x =
[[ 10.2   2.9  -3.6  -0.5 -16.1   0.7   5.4   0.3  -1.7  -4.1  17.5  -9.1]
 [-16.1   1.1  -1.8  -1.0 -23.8  -3.1  -4.5  -3.0  -6.8  11.7 -21.3
   -2.3]]
Indices start at 1.
row 1 col 1 = 10.2
row 1 col 11 = 17.5
row 1 col 12 = -9.1
row 1 col 5 = -16.1
row 2 col 2 = 1.1
row 1 col 3 = -3.6
row 2 col 10 = 11.7
row 1 col 10 = -4.1
row 1 col 4 = -0.5
row 2 col 6 = -3.1
row 2 col 8 = -3.0
row 1 col 6 = 0.7
row 2 col 3 = -1.8

B =
[[  98    5   -1   89   20  -32  -59  -34  115  -50 -435 -153]
 [ 217  280  -57  171  348  142   11 -144 -108   -1 -450  -91]
 [ -14 -108   -9  -49 -152  -96 -145 -143 -114  -61  482  238]]
Rows and columns are counted from 1.
(1, 1)	98
(2, 9)	-108
(3, 12)	238
(3, 1)	-14
(1, 3)	-1
(3, 9)	-114
(3, 10)	-61
(3, 3)	-9
(1, 6)	-32
(3, 6)	-96
(1, 11)	-435
(2, 4)	171
(3, 2)	-108
(1, 2)	5
(2, 7)	11
(2, 5)	348

m =
[[ -48.2  144.0 -125.0  -78.8   99.3   16.1 -134.6  -19.8  -12.8   54.6
    80.3  106.4]
 [  17.2 -106.9  -23.1   49.9   20.5  -42.4 -125.3   55.4   77.3   64.4
  -110.1   49.9]]
Indices start at 1.
(1, 1)	-48.2
(2, 5)	20.5
(1, 3)	-125.0
(1, 6)	16.1
(2, 12)	49.9
(1, 12)	106.4
(2, 7)	-125.3
(2, 11)	-110.1
(1, 7)	-134.6
(2, 1)	17.2
(1, 9)	-12.8
(2, 9)	77.3
(1, 2)	144.0

a = [[-27, -84, 54, -147, -212, 95, -18, -28, -293, -118, 43, -82, -191, -205, -233], [3, 2, 5, -9, 0, 5, -10, 4, -7, -16, 3, 10, 0, 7, -6], [-153, -519, -421, 353, -275, -139, -75, -81, -161, 357, -210, -15, -263, 25, -53], [-7, -2, -7, 3, 2, -4, -1, -6, 6, 6, -7, -2, -3, 1, -1], [-53, 189, 137, -218, -6, 206, -143, -63, -122, -191, 53, 116, -132, -54, -194], [-4, -1, 3, -22, 0, 1, -10, 1, -4, -27, -1, 0, -3, -5, -8], [-211, -215, -52, -304, -52, -128, 416, -54, 7, -155, -100, -377, -271, -510, 48], [-46, -7, -47, 14, 0, -22, 5, -37, 18, 16, -53, -25, -20, 3, 12], [109, -31, 87, -91, 158, 23, 23, 195, 130, -196, 114, 241, 54, 77, 200], [-9, -6, -6, -8, -5, -15, 5, -10, 4, 3, -8, -24, -3, -17, -11], [-108, -199, -263, 118, -28, -272, -117, -129, 14, 165, -165, -43, -63, -13, 40], [-220, 46, -213, 76, -73, -65, -184, -264, -40, 105, -253, -105, -91, 65, -133], [-96, 2, -81, 33, -6, -7, -16, -85, 21, 64, -91, -28, -62, 7, -21]]
Indices start at 1.
(1, 1): -27
(9, 9): 130
(8, 14): 3
(13, 14): 7
(4, 12): -2
(10, 9): 4
(7, 5): -52
(1, 14): -205
(8, 10): 16
(7, 3): -52
(5, 7): -143
(8, 8): -37
(4, 10): 6
(10, 2): -6
(3, 10): 357
(1, 3): 54
(8, 11): -53
(4, 6): -4
(8, 6): -22
(7, 10): -155
(13, 8): -85
(5, 10): -191
(3, 6): -139
(8, 7): 5
(8, 2): -7
(6, 14): -5
(4, 3): -7
(9, 4): -91
(5, 11): 53
(12, 1): -220
(9, 1): 109
(4, 8): -6
(12, 3): -213
(1, 2): -84

A =
[[-327, 458, -379, -353, -299, 229, 314, 307, -296, 266, -331, 276, 287, 270, 259],
[263, -416, 288, 251, 236, -209, -300, -304, 208, -284, 230, -292, -267, -270, -267],
[-314, 452, -393, -309, -283, 242, 291, 300, -288, 279, -327, 287, 278, 255, 282],
[296, -489, 314, 295, 273, -377, -370, -381, 280, -384, 309, -397, -390, -347, -354],
[341, -475, 394, 340, 290, -268, -326, -329, 318, -296, 341, -303, -277, -266, -293],
[-284, 477, -304, -274, -270, 317, 416, 384, -265, 346, -290, 362, 372, 339, 336],
[-344, 494, -374, -320, -317, 262, 360, 312, -313, 302, -344, 304, 296, 244, 277],
[-408, 579, -487, -432, -383, 298, 402, 387, -325, 336, -418, 359, 342, 297, 309]]
Indices start at 1.
(1, 1)	-327
(6, 12)	362
(3, 3)	-393
(4, 9)	280
(3, 5)	-283
(1, 3)	-379
(4, 3)	314
(4, 4)	295
(8, 6)	298
(3, 2)	452
(4, 11)	309
(5, 13)	-277
(1, 14)	270
(7, 7)	360
(2, 9)	208
(1, 4)	-353
(2, 10)	-284
(6, 8)	384
(7, 14)	244
(5, 11)	341
(3, 10)	279
(5, 12)	-303
(1, 7)	314
(3, 1)	-314
(2, 1)	263
(7, 6)	262
(4, 8)	-381
(6, 14)	339
(8, 1)	-408
(2, 6)	-209
(6, 4)	-274
(3, 9)	-288
(1, 10)	266
(1, 5)	-299
(2, 13)	-267

M =
[[ 279   94  -25 -398  -11  -84    9 -356  209 -301    9]
 [ -72  392  308  214  -27  -13  -66  513 -202  -30  -66]
 [ 212  388   42 -201  -32 -111  -18  448  417   89  -18]
 [ -12   31 -257  -78   -4  101  146  133  226  346  146]
 [-167 -317  101  208  -35   25   75 -272 -317 -178   75]
 [  17  -33 -129  -88  -25   86  141  237  408  541  141]
 [-233 -383  -87  278  -39   61  146 -290 -357  -87  146]]
Indices start at 1.
(1, 1) = 279
(3, 1) = 212
(2, 3) = 308
(7, 8) = -290
(1, 8) = -356
(2, 4) = 214
(7, 3) = -87
(1, 3) = -25
(1, 10) = -301
(6, 2) = -33
(2, 10) = -30
(6, 11) = 141
(3, 7) = -18
(4, 9) = 226
(6, 6) = 86
(7, 10) = -87
(3, 11) = -18
(3, 4) = -201
(5, 8) = -272
(7, 11) = 146
(1, 11) = 9
(2, 8) = 513
(7, 5) = -39
(1, 4) = -398
(5, 3) = 101
(4, 10) = 346
(6, 5) = -25
(5, 1) = -167
(3, 10) = 89
(6, 7) = 141
(5, 11) = 75
(6, 8) = 237

data =
138  116  138  177   68
126  125  106   56   40
141  114  144  190   95
 81   87   79   61  172
138   61  130  167   91
 88   79  110  129  191
 89  134  128  168  171
 80  167   88   51  123
120  146  151  191  113
Indices start at 1.
(1, 1) = 138
(5, 5) = 91
(9, 5) = 113
(1, 2) = 116
(5, 3) = 130
(5, 4) = 167
(2, 3) = 106
(3, 1) = 141
(8, 5) = 123
(3, 4) = 190
(6, 2) = 79
(6, 4) = 129
(6, 5) = 191
(7, 1) = 89
